Each row below holds a small network's activations on one input, seen along a few directions.
Each table varies a few parts of the input and shows all the possible inputs, shuffled.
A made-up example of a description, with smaller parts first: values(3) and (point or line(9) or (line(4) and ring(5))).
Shared parts are said once, and a part with two or three values counts as separate values.

Other details of the inputs shift rows strongly along two fixed directions, in all tables alike. That doesn't count.

Table:
r1: [ 0.36  3.38  4.26 -5.05  1.77  7.75  1.68  0.21 -6.29 -0.68 -2.45  0.06
  3.18]
r2: [-3.58  4.25 -1.84 -4.07 -2.94  5.24  0.53  0.78 -1.39  2.20  1.27  0.59
 -1.63]
r3: [-3.00  3.39 -1.02 -4.27 -3.52  5.44  2.44  1.04  0.55  1.82  0.73  0.37
 -0.46]
r4: [ 0.07 -1.33 -3.93  4.54 -1.55 -5.25 -1.88  0.30  1.05 -0.48  1.51 -1.76
 -0.89]
r5: [ 4.05 -2.72  3.31  3.80  1.84 -2.39 -0.85 -0.43 -5.70 -2.98 -1.42 -1.22
  2.57]
r6: [ 4.07 -2.67  1.32  3.25  2.45 -2.34 -1.29 -0.66 -5.56 -3.67 -1.32 -1.28
  2.74]
r7: [-0.66 -0.98 -3.00  0.42 -1.93 -0.03 -1.09 -1.27  4.47  1.12  1.72  0.47
 -2.76]
r8: [-2.42  4.51 -3.13 -3.92 -0.85  6.79 -0.03  0.03  1.03  1.09  1.70  1.56
 -1.24]
r9: [ 1.39 -2.37 -2.24  3.86 -0.36 -3.38 -2.31 -1.26  4.18  0.51  0.86 -0.65
 -1.94]
r10: [-0.41 -1.49 -0.42  2.48 -2.39 -5.82 -0.18  0.14  3.79 -0.59 -0.74 -2.03
 -0.86]
r11: [ 2.10  3.71  3.74 -6.31  3.23  6.80  1.16  0.23 -4.19 -0.25 -2.06  2.15
  4.55]
r12: [-2.14  1.17 -3.25  1.66 -3.51 -1.48 -0.57  1.22  1.58  1.88  2.35 -0.80
 -1.98]
r13: [-1.73 -0.79 -2.33 -0.58 -2.19 -1.77 -1.32 -0.47  4.65  1.50  2.15  0.98
 -0.73]
r14: [-2.96  4.46 -1.08 -3.79 -2.82  5.44  1.90  1.28  0.82  2.31  1.06  0.12
 -0.32]
r15: [-1.35 -0.68 -3.02  0.40 -1.69 -0.48 -1.80 -1.21  4.14  1.56  0.92  0.01
 -3.08]
r16: [-2.30 -0.41 -2.09 -0.59 -1.88 -2.06 -1.93 -0.51  4.56  1.78  1.30  0.63
 -1.21]
r17: [ 0.33 -2.28 -1.29  3.00 -0.54 -5.32 -2.42 -0.47  4.45  0.72  1.41 -0.22
  0.11]
r18: [ 4.66 -1.88  4.48  2.45  3.02 -2.99  0.05 -0.10 -2.46 -3.27 -2.66 -1.86
  3.73]
r19: [-1.44 -0.04 -4.21  1.32 -2.36 -0.36 -1.21 -0.70  3.46 -0.41  1.63  0.49
 -2.45]
r20: [-0.33 -1.51 -1.21  1.93 -1.62 -6.12 -1.24 -0.43  3.80  0.18 -0.62 -0.41
 -0.17]
r21: [ 3.90 -2.55  2.14  3.51  3.72 -1.32 -2.29 -1.73 -3.86 -4.08 -2.77 -0.87
  1.76]
r22: [-1.38  0.14 -2.47 -0.83 -3.14 -2.50  0.01  0.30  4.64  1.21  0.74  1.02
 -0.71]
r23: [-5.37  2.14  0.77 -4.24  1.19  4.24  4.70  1.69  0.30  3.88  1.20  2.18
 -3.92]
r24: [ 1.89  3.08  4.56 -6.44  1.99  7.42  2.71  0.36 -4.64 -1.62 -2.31  0.84
  3.68]
r25: [ 2.42 -4.70  5.92  3.52  6.00 -3.17  3.40  0.60 -4.18 -1.32 -1.52  0.40
  0.01]
r26: [ 1.45  0.06  0.45  0.11  1.67  0.72 -1.29 -0.16 -5.20 -2.01 -1.15 -0.83
  1.62]
r27: [ 2.37 -3.89  5.58  3.83  6.40 -3.05  3.14  1.22 -3.99 -0.43 -1.53  0.06
  0.36]
Each input here is: values(3) and (point or ring(8)).
Question: The inputs of r15 and r9 match in every part but the values(3) part. If r20 is changed in the same way as r15 into r9, which row does it become?
Answer: r11
Question: A walk changes only the ring(8) part. It starts at r22 and steps to r24. List the rest of the walk in order.
Answer: r3, r5, r6, r19, r7, r13

Table:
r28: [ 2.97 -3.08  3.29  3.84  3.46 -4.52  0.63  0.53 -3.56 -1.33 -1.49 -1.10
  0.99]
r29: [ 1.81  2.86  2.00 -4.05  3.74  6.38 -0.71 -0.64 -7.00 -2.21 -1.32  1.16
  3.30]
r30: [-1.34  3.39 -0.31 -5.73  0.31  6.66 -1.39 -0.60 -1.12  1.15 -0.56  2.18
  0.98]
r31: [ 2.22 -3.37  3.60  4.16  3.06 -4.21  0.64  0.19 -3.43 -1.70 -1.39 -1.03
  1.38]
r32: [ 1.24 -0.47 -1.27  1.87 -1.92 -2.28 -0.46  0.40  3.18 -0.60 -0.07 -0.27
  0.45]
r33: [ 1.39  0.76  1.89 -1.50 -0.09  2.05  0.21 -0.71 -4.46 -1.92 -1.66 -0.31
  1.87]
r34: [-1.03  1.75 -0.16 -2.79 -2.11  1.87 -0.11 -0.23  1.94  0.53 -0.32 -0.65
 -0.04]
r35: [ 3.97 -1.98  1.51  3.57  1.74 -1.33 -2.10 -0.67 -3.62 -2.00 -0.15 -1.07
  2.29]
r36: [ 2.53 -3.81  4.00  3.47  3.28 -4.57  0.22 -0.35 -1.13 -1.57 -1.57 -0.41
  1.82]
r37: [ 1.32  1.62  4.71 -4.56  4.25  4.71  2.11  0.29 -4.29 -0.08 -1.37  1.90
  2.15]
r38: [ 0.26 -1.16 -2.69  0.58 -0.67 -1.30 -2.09 -0.70  2.69  0.09  1.33  0.15
  0.04]
r39: [ 2.58  2.93  2.62 -3.27  1.62  6.56  1.33  0.58 -5.84 -1.76 -1.63  0.81
  3.59]
r40: [-3.59 -1.32 -2.02  1.61 -2.59 -4.25  0.66  0.67  6.01  1.87  2.03  0.25
 -2.82]
r41: [-0.83 -1.71 -0.70  3.18 -0.23 -3.65  1.28  0.73  0.78  1.37  0.31 -0.90
 -1.11]
r42: [-0.18 -0.43 -2.99  1.53 -1.11 -1.19 -1.64 -0.40  0.70 -0.07  1.67 -0.51
 -0.49]
r43: [-0.95 -1.62 -0.31  2.89 -0.24 -4.63  0.83  1.13  0.69  0.62  0.80 -0.51
 -1.84]
r44: [-1.24  4.80 -0.14 -4.50 -1.19  6.22  1.31  0.70 -1.61  0.24 -0.12 -0.09
  0.77]
r45: [ 2.54  0.07  3.34 -1.12  1.61  2.41 -0.14  0.02 -5.07 -2.39 -2.54 -1.77
  2.96]
r46: [-4.29 -0.44 -2.68  1.78 -3.02 -3.20  1.10  1.50  3.88  1.92  2.34 -0.26
 -3.27]
r47: [-2.57 -0.30 -3.80  0.03 -5.23 -3.40 -0.68 -0.78  5.50  1.13  0.88 -0.12
 -2.26]
r48: [ 0.40 -0.47 -1.10  2.04 -1.93 -3.28 -0.81 -0.10  3.82 -0.49 -0.50 -1.42
  0.07]
r49: [-1.91 -2.19 -2.85  2.58 -1.21 -1.96  0.42 -0.89  5.77  1.07  1.28  0.12
 -5.06]
r50: [-4.28  4.38 -1.51 -6.94 -1.45  5.91  2.81  1.57  2.68  4.19  2.06  2.36
 -2.36]
r51: [ 2.82 -4.15  2.06  5.13  3.33 -2.04  0.24 -0.89 -2.60 -2.52 -1.59 -1.05
 -1.45]
r52: [ 3.75 -2.34  1.34  2.05  3.35 -2.79 -2.75 -1.68 -1.90 -2.96 -1.65 -0.20
  2.66]
r53: [-0.48 -1.74 -0.30  2.32 -0.18 -4.05  0.95  0.07  3.22  1.63  0.32 -0.24
 -1.07]
r54: [-2.34  2.74 -3.81 -2.53 -3.65  2.97 -1.05 -0.15  4.50  2.99  3.43  1.17
 -1.84]
r55: [-4.73  5.28 -3.72 -5.62 -2.93  6.91 -0.81  0.43  0.31  2.79  1.47  1.80
 -1.72]
Question: Describe the family of inputs behind these rows.
Answer: values(2) and (point or line(5) or ring(8))
Question: The inputs of r42 and r38 match in every part but the values(2) part. If r39 is changed in the same way as r42 into r38, which row does it become?
Answer: r32
Question: A walk changes only the line(5) part. It starts at r46 and steps to r31. List the rest of the walk in order.
Answer: r43, r28, r41

Table:
r56: [-0.44  3.44  4.60 -5.12  3.52  6.82  1.15  0.07 -5.66  1.50 -0.35  3.03
  2.05]
r57: [-6.11 -0.07 -2.85 -1.28 -2.10 -2.21  0.95  0.82  4.05  3.00  2.58  1.25
 -3.98]
r58: [ 5.62 -5.13  1.85  5.32  1.86 -6.26 -1.76 -1.28  1.28 -2.74  0.14 -1.41
  2.02]
r59: [ 1.78  0.42  2.57 -2.59  2.16  3.71 -0.84 -2.45 -1.00 -1.83 -2.16  0.21
  1.98]
r60: [-3.66  3.38 -3.58 -1.20 -3.87  0.90  1.85  2.73  4.19  2.83  1.25 -0.37
 -1.21]
r61: [ 4.67 -2.98  2.21  3.39  2.10 -3.73 -1.83 -1.47  0.44 -3.27 -1.81 -0.14
  1.74]
r62: [-3.54  1.33 -3.56 -0.74 -5.72 -1.26 -0.17 -0.24  4.47  1.89 -0.22 -2.06
 -1.80]
r63: [-3.54  1.93 -4.76 -1.74 -3.96  2.85 -1.69 -0.95  2.21  1.23  1.16 -0.67
 -3.56]
r64: [-4.59  5.33 -2.83 -5.47 -1.74  8.78  1.97  1.91  0.03  3.76  2.93  1.82
 -3.89]
r65: [-3.49  3.78 -4.96 -0.31 -2.28  1.83  0.73  0.88  2.84  1.95  3.52  0.02
 -3.29]
r66: [ 4.65 -3.63  1.73  5.46 -0.73 -7.95 -1.16 -0.48 -0.86 -3.52 -2.18 -2.75
  1.75]
r67: [-3.70  1.22 -5.20  0.09 -4.20 -3.48 -1.96 -0.09  5.21  1.78  2.02  1.13
 -1.74]
r68: [ 0.56 -1.52  1.96  0.45  3.47  1.94  1.94 -0.61 -4.97 -1.53 -0.70  0.23
 -0.44]
r69: [ 2.02  3.73  1.15 -4.99  1.72  8.66 -0.14 -0.59 -6.62 -1.51 -0.95  1.61
  1.57]
r70: [ 1.73 -1.43  3.19  1.73  0.68 -1.63  1.81  1.05 -2.41 -0.16 -2.08 -1.10
  1.08]
r71: [ 0.33  0.00  3.78 -2.77  4.63  3.46  2.38 -0.19 -1.50 -1.19 -1.78  1.24
 -0.10]
r72: [ 2.16 -1.86 -0.28  4.49  1.16 -1.47 -1.20 -0.73 -2.07 -2.30  0.84 -1.03
  1.50]
r73: [-0.03 -2.82 -4.49  4.65 -2.27 -6.83 -0.65  0.60  8.02  1.99  0.92 -0.57
 -2.62]
r74: [ 2.89 -3.22  1.75  3.60  2.28 -5.16 -2.28 -0.88 -1.80 -1.63  0.22 -0.72
  3.56]
r75: [ 0.36 -1.97  3.79  1.34  0.70 -1.48  2.53  0.71 -2.53 -1.51 -1.78 -0.42
  0.36]
r76: [-2.48 -1.05 -2.91  0.97 -2.69 -2.10  0.78  0.57  7.21  3.77  2.15  0.18
 -4.22]
r77: [ 2.17 -3.66  1.67  2.74  1.34 -4.91 -3.53 -1.80 -1.97 -2.02 -2.75 -0.55
  2.23]
r78: [ 1.29  3.77  3.49 -5.38  0.71  7.66  1.82  1.26 -5.01 -1.07 -0.41  0.20
  4.38]
r79: [ 1.32  1.03  1.72 -2.66  3.24  1.87 -0.68  1.18 -3.57  0.58 -0.57  0.88
  2.63]
Question: Describe the family of inputs behind these rows.
Answer: values(4) and line(6)
Question: The inputs of r71 and r73 match in every part but the line(6) part. If r57 is changed in the same way as r71 into r73, which row does it become?
Answer: r79
Question: Which other rows does r70 become when the line(6) part takes its other values? List them by row number.
Answer: r60, r62, r66, r75, r78
Question: Which other rows does r56 become when the values(4) part takes its other values? List them by row number.
Answer: r64, r70, r76

Table:
r80: [-1.87 -1.13 -3.36  2.89 -0.90 -1.39  0.05  0.18 -0.07  0.02  1.43  0.00
 -2.89]
r81: [-1.39  0.09  0.84 -0.81 -1.21 -1.08  3.20  1.05  3.61  1.16  0.20  0.40
 -0.97]
r82: [-3.84  3.81 -1.77 -3.42 -1.90  3.23  0.71  1.47 -2.35  1.64  0.99  0.29
 -0.87]
r83: [-0.80  3.04 -2.59 -3.79 -1.84  3.96 -2.24 -0.43  1.37  1.53  1.64  0.90
  1.13]
r84: [-0.90 -2.64 -1.34  2.58  1.54 -4.52  0.24 -0.07  4.68  1.03  0.83  0.84
 -2.50]
r85: [ 1.09 -1.02 -1.77  2.85 -3.33 -4.19 -1.53 -0.28  4.16 -1.30 -0.57 -1.66
  0.52]
r86: [-2.17  2.62 -1.36 -1.93 -0.67  4.21  0.67  1.61 -3.17  1.92  2.28  0.83
 -0.44]
r87: [ 2.76  0.26  4.52 -0.06  3.80  5.27  0.91 -0.68 -8.08 -2.47 -2.83 -0.79
  1.29]
r88: [ 2.56 -0.57  6.64 -3.10  5.25  5.69  2.17 -0.76 -4.21 -1.17 -2.92  0.83
  2.06]
r89: [-1.61  3.28 -2.03 -4.97 -2.80  2.47 -1.60 -0.06  1.17  0.77  0.48  0.73
  0.99]
r90: [ 6.34 -4.42  2.76  5.38  1.74 -4.31 -3.25 -2.87 -1.23 -4.28 -3.19 -2.30
  2.55]
r91: [-1.69  0.62  0.52 -1.17  0.91 -0.10  1.13  0.82  2.26  3.19  1.65  1.59
 -0.46]
r92: [-3.06  1.13  0.22 -3.04 -0.84 -0.86  2.01  0.83  2.35  2.67  1.11  1.53
 -1.10]
r93: [ 0.80 -2.99 -4.27  4.35 -1.97 -5.40 -3.95 -1.62  5.01 -1.23  0.85 -0.50
 -1.15]
r94: [ 3.77 -2.09  2.98  4.24  2.21 -2.98  1.47  0.82 -5.48 -3.47 -1.97 -2.68
  1.84]
Question: The inputs of r81 and r88 match in every part but one. If r85 is changed in the same way as r81 into r88, which row does it become?
Answer: r90
Question: Describe the family of inputs behind these rows.
Answer: values(3) and ring(5)
Question: A walk changes only the ring(5) part. It starts at r82 and steps to r86. List the rest of the walk in order.
Answer: r80, r87, r94
Question: Which other rows does r80 become when the values(3) part takes its other values? List them by row number.
Answer: r84, r93
